A small network was shown many inputs. Here are its activations along a few directions, one row for each input.
Each table varies a few parts of the input and shows all the possible inputs, shuffled.
A made-up example of a description, with smaller parts first: one of 4 places along a line, together with either a single point or one of 9 places around a ring or (one of 2 separate values, together with one of 8 places around a ring).
Shared parts are said once, and a part with two or three values counts as separate values.
In the rows, zero is written as 128.

Other details of the inputs vary at random and push rows far along two fixed directions, the same in every table; ignore that.

Rows:
row 1: 157  123  132  147  116  132  129  113  134  123  134  122
row 2: 124  163  40  94  118  86  85  125  163  114  106  109
row 3: 156  131  129  146  134  138  129  118  134  127  151  121
row 4: 104  127  134  118  125  122  129  141  119  127  116  137
row 5: 103  132  134  117  145  133  136  142  122  140  128  132
row 6: 108  113  138  119  131  132  135  133  113  138  109  134
row 7: 154  126  133  147  112  131  128  116  133  117  135  123
row 8: 150  123  132  149  112  129  129  109  132  119  133  120
row 9: 125  166  31  86  146  98  85  123  170  132  119  107
row 10: 153  122  132  148  109  130  127  115  131  118  134  121
row 11: 108  128  134  116  147  136  134  144  120  145  128  132
row 12: 148  127  133  150  106  126  128  113  130  114  137  123
row 13: 105  132  133  118  147  133  135  142  118  137  127  133
row 14: 158  123  135  143  119  129  127  115  137  122  139  125
row 15: 153  134  130  146  130  136  129  122  133  121  153  122
row 16: 107  124  135  119  129  127  133  136  118  133  110  133
row 17: 152  127  137  144  118  126  129  112  138  117  140  126
row 18: 109  117  142  113  136  130  134  136  118  137  115  139
row 19: 107  127  132  115  151  138  134  138  116  143  127  135
row 20: 109  117  138  117  133  133  136  133  115  138  110  136
row 21: 147  138  132  147  125  133  134  120  138  118  157  123
row 22: 108  117  138  116  135  131  133  135  117  137  112  137
row 23: 106  123  136  118  131  125  131  137  120  132  112  135
row 24: 103  133  135  119  141  130  136  146  116  131  132  135
row 25: 110  122  140  114  129  125  130  144  119  131  116  137
row 26: 110  115  136  120  128  130  131  138  114  138  109  131
row 27: 106  130  135  116  143  135  135  148  119  139  130  132
row 28: 150  130  137  145  112  124  128  116  136  112  143  129
row 29: 154  125  134  147  114  130  126  117  135  116  138  125
row 30: 156  122  133  146  118  131  127  114  135  122  136  124
Each input here is: one of 5 places along a line, together with either one of 2 separate values or one of 4 places along a line.
Q: Changing only the place on the line of 5 turns row 27 into row 11. The same change can be made to row 25. Which row results?
A: row 14
Q: Which other rows does row 13 become when the place on the line of 5 takes its other values? List them by row number.
A: row 3, row 15, row 19, row 24
Q: Which other rows does row 26 become when the place on the line of 4 takes its other values? List them by row number.
A: row 1, row 14, row 30
Q: Which other rows does row 19 become when the choice among 2 separate values takes its other values? List them by row number.
A: row 9
